These are the activations of a small neural network, seen along a few directions. Each row is one input.
In each table, some parts of the input vary, and every possible input appears once, in random order.
Descriptions start from the smaller parts, as in this example, which fits no table here: values(3) and (point or line(9) or (line(4) and ring(8))).
Shared parts are said once, and a part with two or three values counts as separate values.

Table:
x1: [-19 -23  13   4  10  -3  25  -4  -3  27  27 -15 -13 -23   6  -4 -14  15
  16]
x2: [  7 -23  20  12  12  -6  26  -5   3  27  20  -7 -24 -16   0   9  -5  10
  -9]
x3: [ -1  10 -10  42 -22 -22 -36  15  28 -41 -25  10 -23  38 -12  28   7  -1
 -16]
x4: [ -8   8   5 -31   2   8  20   7  -5  37  24  -2  21 -20  19 -24   1  -6
   0]
x5: [ 37  -5   9   3   5  11  21 -14   3  -6 -27   0   1  18 -22  16 -25   8
  -9]
x6: [ 12   9 -13 -27   8  31   7   1  -2   1 -14   3  21   4 -17 -31 -10 -17
   8]
x7: [ 38  16   3 -25  21  22   2 -12 -10  -3 -20  14  11  21  -8  -2 -18  -6
 -11]
x8: [  2 -21  -9   6  16  20  13  -7   4  -4 -11 -13  -4   4 -27  -4 -27   9
  31]
x9: [ 18  15  22 -24  22  -1  15  -3 -13  29  22  11  11  -1  25   0  -3   7
 -21]
x10: [-33  35 -32  28 -23 -16 -12   4  24 -30 -32  -1 -21  18 -48  29  34   1
 -17]
x11: [ 11  13   2 -28   9   1  21   3 -14  29  27  10  17 -12  20 -11  -2  -9
 -19]
x12: [  3   0 -15 -11   5  38   2  -8  -7   0 -13  -3  18  -6 -22 -23 -10  -7
  32]
x13: [-50  30 -13  24 -26 -38   1  12  19  -1   8  -1 -25  -6 -14  29  54  16
 -29]
x14: [ 22   1  26 -11   8  -6  27  -3 -21  24  11   3   0  -4  21  12  -6   8
 -28]
x15: [ 26 -25  -4   5  11  14  17  -9  11   3 -22  -9 -11  13 -28  13 -24   6
  13]
x16: [ 29  24 -14 -27  10  18   9  -7  -9  -3 -12  11  18  12 -11 -19 -19  -8
  -1]
x17: [ 42  11   7  -5  13  12  13 -12 -14  -5 -26   3   5  23 -10   5 -23   4
 -12]
x18: [ -2 -21 -18  -4  10  36   6 -12   2  -7 -14 -12   8 -11 -18 -16 -16   2
  34]
x19: [-27   9   3  -9 -22 -27 -50  16  -8 -24  25   2  12 -10  46 -11  38 -28
   5]
x20: [-19   3  14  37 -28 -38 -28  23  17 -17  16   7 -34   6  17  29  26  11
 -37]
x21: [-24 -18   4  -3   9   9  17  -9  -1  30  28 -16   2 -29  15 -19  -4  10
  21]
x22: [-35 -21   6  31 -19 -43 -50  15   0 -22  13  -4 -14 -21  30   6  21   8
   6]
x23: [-12  11 -19  -6 -18  -8 -58   8   0 -50 -13   9  20  25  17 -19  23 -35
  23]
x24: [-18 -21 -18  34 -15 -23 -56   9  11 -49 -29   5  -3  10   2   6   6  -5
  27]
x25: [-17  -7   3 -17  -2  18  14  -2 -12  32  24  -6  13 -33  12 -15   3  -4
  19]
x26: [ 17 -12  29   3   6  -8  33  -7  -4  24  14   1  -7  -3   7  15  -7  10
 -29]
- What is each input in this table made of? => values(2) and (line(4) or ring(9))
- Changing only the values(2) part turns x19 into x23. The same change can be made to x26. Which row results? => x5
- Change only the values(2) part in x25. List by row number the other rows that result. => x12

Table:
x27: [ -8   7 -28  20 -20   2 -48   6  14 -56 -38   4  -1  25 -23  -1  10 -18
  19]
x28: [-12   8 -22  26 -14 -15 -38   8  17 -45 -29   5 -14  26 -17  18   8   0
  -1]
x29: [-37  -4   5  19 -28 -29 -40  20   6 -16  24   0  -9 -14  29  -1  35 -13
  -2]
x30: [-29   1   2  29 -16 -41 -25  11  10 -16   6   0 -24   2  10  30  28  11
 -20]
x31: [ 10 -13  19 -30  13  17  27  -2 -16  41  36  -4  17 -30  27 -28 -11  -7
   9]
x32: [  7  -9  16 -24  15  15  41  -5 -13  47  30  -6  11 -29  12 -18 -10   2
   2]
x33: [-10   9  -5  29 -19 -23 -26  10  18 -29 -13   3 -20  21 -10  22  19   0
 -19]
x34: [ 36   1 -12 -31  26  44  20 -20 -13   1 -27   1  26   9 -22 -23 -34  -6
  29]
x35: [ 39  -5   1 -21  23  37  32 -17  -9  15 -18   0  16   7 -19 -11 -35   1
  12]
x36: [-42   4   0  23 -23 -35 -28  14   8 -13  17  -3 -16 -10  16  12  36   2
 -10]
x37: [ 15  -5  14 -19  21   7  44 -10 -12  42  16  -1   4 -14   7   3 -18  17
 -11]
x38: [ 32   5   9 -21  24  21  42 -15 -10  29  -3   1   9   5  -9  -2 -26  12
  -9]
- Changing only one part turns x37 into x30. The same change can be made to x32. Which row results? => x36
- What is each input in this table made of? => values(2) and line(6)
- Change only the values(2) part in x27. List by row number the other rows that result. => x34
